These are the activations of a small neural network, seen along a few directions. Each row is one input.
In each table, some parts of the input vary, and every possible input appears once, in random order.
Descriptions start from the smaller parts, as in this example, which fits no table here: one of 3 separate values, together with either a single point or one of 11 places along a line or (one of 5 places around a ring, together with one of 6 places along a line).
Shared parts are said once, and a part with two or three values counts as separate values.
In the rows, 128 means zero.

Other details of the inputs shift rows strongly along two fixed directions, in all tables alike. That doesn't count.
These rows show it; all are for the same input, with only those details redrawn:
[116 183 195 194  65 197 144  68  90 133 155]
[134 137 103  74 139 126 119 183 115 127  71]
[145 113  76  99 196 112 143 121 201 158 153]
[134 142 111  82 130 132 122 176 109 125  74]
[125 157 141 117 105 154 127 144  99 124  95]
[141 124  94 118 180 126 145 103 192 158 163]
[124 161 153 150 105 166 139 102 117 136 136]

Table:
x1: [109 131 204 201  63 145 119  81 100  91 168]
x2: [137 130  95 116 177 112 137 102 206 151 176]
x3: [126 129 107 132 168 116 142  91 206 151 193]
x4: [118 124 207 198  68 171 124  51  78 128 164]
x5: [139  71  86 135 161  85 119 116 153 127 149]
x6: [134 144 100 100 131 124 129 178 127 108  85]
x7: [133  86 126  54 115  94  92 238  66  70  26]
x8: [113 162 149 162  94 149 139 119 129 114 147]
x9: [134  86 115 121 147  76  98 100 161 138 161]
x10: [119 118 110  83 147 122 124 185 109 142  83]
x11: [117 118 187 145  90 123 104  95 114 114 148]
x12: [119 140 137 113 117 150 130 159  91 138  92]
x13: [120 119 207 162  80 154 115  85  94 117 152]
x14: [137 126  85 132 176 112 146 110 211 141 177]
x15: [137 131 107 128 163 136 144 101 176 155 161]
x16: [121 155 154 153 108 168 141 104 110 142 135]
x17: [132 108  90 136 180 126 157 120 185 156 162]
x18: [145 111  68 113 192 111 150 130 203 146 152]
x19: [114 140 122  81 123 112 114 183 114 120  90]
x20: [133  85  97  48 115  79  72 215  57 106  21]
x21: [140 128  92 119 180 120 142  98 202 154 172]
x22: [150 105  95 148 166  72 140 107 135 122 147]
x23: [134 152 183 189  89 124 134  58  65 129 152]
x24: [128  99 137 100  91 120 100 198  41  80  42]
x25: [127 141 117 120 118 146 137 170 100 120  86]
x26: [127 106  69 107 192  88 144 142 213 142 168]
x27: [107 149 162 181  93 172 150 113  97 134 141]
x28: [120 112 135 105  76  92  80 194  54  77  54]
Question: Changing only one part turns x10 into x27. The same change can be made to x21. Which row results?
Answer: x6
Question: What is each input in this table made of?
Answer: one of 2 separate values, together with either a single point or one of 5 places around a ring or one of 8 places along a line
Question: Change only the choice among 2 separate values in x3. List by row number the other rows that result.
Answer: x8

Table:
x29: [161  98  81 112 162  96 128 146 103 138 106]
x30: [132 124  73  99 116 103 106 206 116  97  69]
x31: [148 108 115 124 163  68 120  62 157 166 166]
x32: [101 170 187 148  94 170 155 148  80 136 120]
x33: [159  86  96 164 165 101 136  74 146 145 180]
x34: [115 134 181 176  74 129 131 138  77  78 115]
x35: [111  93 115 107 125 104  95 158 153 113 130]
x36: [113  94 168 149 136 118 136 112 155 122 177]
x37: [138  57 125 144 153  91 120  69 157 146 178]
x38: [158 146 139 142 114 149 130 123 132 104 109]
x39: [108 142  81  63 136 135 122 215 112 140  60]
x40: [128 175 152 101 106 192 132 153  93 131  86]
x41: [132 193 160 144  90 197 146 117  91 121 108]
x42: [139 128 106 108 121  92 130 201  90  79  59]
x43: [118 145 139 170 163 148 177  84 170 158 189]
x44: [130 110  99  73 156 115 113 184  83 147  56]
x45: [119 153 135 195 115 152 179  80 127 114 187]
x46: [142  90 119  91 157 114 113 121 184 115 134]
x47: [109 145  74  90 132 130 119 204 120 125  63]
x48: [121 160 163 146 124 193 157  77 163 172 170]
x49: [131  80 170 137 109 123  99 110  88 132 137]
x50: [131 125  70  56 206  26 121 164 182 132 113]
x51: [137 131 114 127 137 133 119 144  67 136  88]
x52: [127  99  89 131 146 101 106 141 181 118 146]
x53: [140 168 137 102 138 111 114  82 163 142 165]
x54: [124 148 101 125 147  81 111  81 203 167 202]
x55: [132  99 116 136 174 132 144  88 156 185 161]
x56: [131 139 100 157 185 121 175 107 177 147 176]
x57: [135 151 173 145  72 163 112 120  93  84  97]
x58: [159  44  63  77 186  55 108 154 144 126  99]
x59: [ 93 169 164 163  84 188 147 120 118 161 143]
x60: [ 93 133 194 156  54 168 100 114  96 110 141]
x61: [149 161 128 161 124 172 165  72 155 127 169]
x62: [102 128 194 160  68 134 120 139  77  79 118]
x63: [115 160 110 136  82 153 132 160  94 107  93]
x64: [129 123 178  95  94 155  93 140 107 106  97]
Question: What is each input in this table made of?
Answer: one of 4 separate values, together with either a single point or one of 8 places along a line

Table:
x65: [128 120 117 131 149 133 137 115 175 134 157]
x66: [122 158 163 107  73 149 104 165  60 107  65]
x67: [135 117  83 112 182  96 137 119 193 152 162]
x68: [133 103 107  78 123  88  96 188  85  95  64]
x69: [144  82  94 117 181  99 130 111 162 149 150]
x70: [127 135 113 143 154 127 146 101 162 157 163]
x71: [122 142 130 119 105 146 129 167  94 114  86]
x72: [117 153 148 116  84 164 124 175  62 113  63]
x73: [127 159 146 122  87 148 121 165  64 100  69]
x74: [127 119 117  84 133 124 114 176 134 121  92]
x75: [142 108  98  71 164 107 116 165 155 125 101]
x76: [120 131 172 114  62 126  88 165  35  82  60]
x77: [121 117 154 169 103 121 124  97 119 115 158]
x78: [127 130 107 121 149 122 136 131 161 134 146]
x79: [114 174 184 207  67 186 148  80  95 120 159]
x80: [131 141 129 100 104 128 119 177  84  99  67]
x81: [114 144 148 100  98 141 110 170  99 115  89]
x82: [134  82  86 126 176  82 131 127 175 134 158]
x83: [132 119 143 164 117 128 129  88 108 128 151]
x84: [135 116  88  99 182  96 131 124 193 153 156]
x85: [122 161 174 211  98 166 150  35 139 139 202]
x86: [130 132  99  71 147 117 124 185 110 139  72]
x87: [118 148 135  97 106 148 124 184  81 123  68]
x88: [111 160 185 194  93 172 140  45 140 148 202]
x89: [131 147 136 103 103 143 121 169  71 124  64]
x90: [149 106  75 109 195 108 147 123 188 147 150]
x91: [123 119 147 172 112 130 132  97 113 127 155]
x92: [108 178 183 179  63 178 138 110  76 115 131]
x93: [121 143 140 156 111 149 137 116 132 123 143]
x94: [138 123 108  72 138 127 119 192  96 118  55]
x95: [126  92 136 111 137 101 110 133 142 122 134]
x96: [127 114 165 151 104 127 112  89 115 120 152]
x97: [125 135 175 214  95 148 140  38 118 130 196]
x98: [135  84  87  84 169  90 117 169 139 133 102]
x99: [127 116  98  97 161 112 128 148 168 134 133]
x100: [146 101  89  95 185 101 129 129 190 136 144]
x101: [113 129 195 215  85 153 136  39 132 128 209]
x102: [128 126  99 135 167 128 151 113 177 152 166]
x103: [124 159 160 195 101 159 148  62 127 138 177]
x104: [146 114  76 117 188 104 145 115 182 154 154]
x105: [146  96  52 100 226  77 146 117 234 167 177]
x106: [129 144 136  99 103 127 112 164  87 111  76]
Question: Changing only one part turns x71 into x74. The same change can be made to x83. Which row results?
Answer: x96
Question: What is each input in this table made of?
Answer: one of 6 places along a line, together with either one of 2 separate values or one of 5 places around a ring
Question: Change only the choice among 2 separate values in x96. List by row number the other rows that result.
Answer: x95
Question: Change only the place on the ring of 5 in x74. List by row number the other rows that result.
Answer: x66, x75, x81, x88
Question: Change only the place on the line of 6 in x85. List by row number the other rows that result.
Answer: x66, x89, x103, x104, x106

Table:
x107: [124 137 121  98 143 126 130 156 134 138 112]
x108: [119 133 152 154  97 138 121 112  97 125 131]
x109: [133 119 120  99 138 109 114 138 130 129 116]
x110: [123 144 162 136  96 137 119 117 109 117 127]
x111: [122 128 149 155 108 146 133 111 101 132 133]
x112: [123 141 148 154 101 134 122 106 100 127 132]
x113: [132 111 125 100 141 113 116 142 143 126 119]
x114: [131 134 114 158 181 129 161  58 218 173 223]
x115: [116 134 159 145  91 137 117 124 109 113 131]
x116: [132 116 103 121 144 114 131 151 132 121 118]
x117: [133 130 114  96 142 139 125 148 145 135 110]
x118: [131 136 102 104 140 131 125 145 150 132 117]
x119: [124 144 141 148 104 135 129 125 108 110 124]
x120: [119 137 153 145  94 137 121 130 108 108 125]
x121: [127 110 117 107 134 108 112 147 132 124 119]
x122: [122 144 149 144  97 133 123 124 112 109 125]
x123: [132 112 109 116 146 120 133 151 130 123 115]
x124: [123 133 143 159 105 139 132 112 102 129 134]
x125: [133 114 109 115 142 121 132 152 121 128 107]
x126: [116 127 162 144  98 143 119 114 104 123 134]
x127: [139 113 111 109 149 117 128 138 124 138 111]
x128: [120 141 155 147  95 134 117 111 105 120 133]
x129: [127 139 154 145 107 147 130 120 106 116 126]
x130: [127 129 107 104 135 134 123 153 144 130 113]
x131: [118 132 159 141  97 143 123 128 107 111 124]
x132: [127 124 123 134 125 123 128 138 128 116 128]
x133: [133 109 123  99 143 113 114 138 134 132 118]
x134: [127 121 121 146 153 150 143  88 187 153 181]
x135: [140 120 110 113 148 122 134 144 123 133 107]
x136: [136 109 116 104 147 113 118 135 128 137 114]
x137: [127 140 138 158 110 136 133 105 107 132 135]
x138: [118 128 159 150  98 145 123 113  94 127 128]
x139: [125 135 111 161 169 125 157  68 209 165 213]
x140: [119 143 156 144  93 133 117 119 111 113 129]
x141: [128 143 132 155 115 136 137 118 114 120 131]
x142: [135 137 107  96 144 134 127 146 149 134 113]
x143: [139 120 112 112 147 122 132 147 126 126 109]
x144: [134 143 134 154 123 141 143 104 116 134 138]
x145: [137 125  98 119 146 111 133 144 129 129 111]
x146: [120 130 119 159 159 129 153  82 193 159 202]
x147: [139 123 107 109 145 114 129 138 120 135 110]
x148: [134 116 123 102 140 115 121 146 138 120 115]
x149: [135 124 118 102 138 110 122 145 138 118 115]
x150: [125 138 138 159 107 142 138 119 105 125 130]
x151: [136 120 114 104 142 110 119 136 123 134 112]
x152: [129 111 114 112 141 118 127 152 134 118 117]
x153: [118 126 115 103 146 124 132 155 143 138 122]
x154: [126 105 122 103 141 111 117 146 144 124 123]
x155: [139 127 105 112 148 117 133 145 128 125 111]
x156: [128 145 146 145 109 140 132 118 110 115 129]
Question: Changing only one part turns x116 into x155. The same change can be made to x130. Which row results?
Answer: x142
Question: Changing only one part turns x131 into x120. The same change can be made to x138. Which row results?
Answer: x108
Question: What is each input in this table made of?
Answer: one of 5 places around a ring, together with either one of 2 separate values or one of 8 places around a ring
Question: Change only the place on the ring of 5 in x153. List by row number the other rows that result.
Answer: x107, x114, x139, x146
Question: Change only the choice among 2 separate values in x117. List by row number the other rows that result.
Answer: x107
Question: A walk changes only the place on the ring of 5. It starts at x145 and steps to x150. List the rest of the walk in order.
Answer: x125, x135, x144
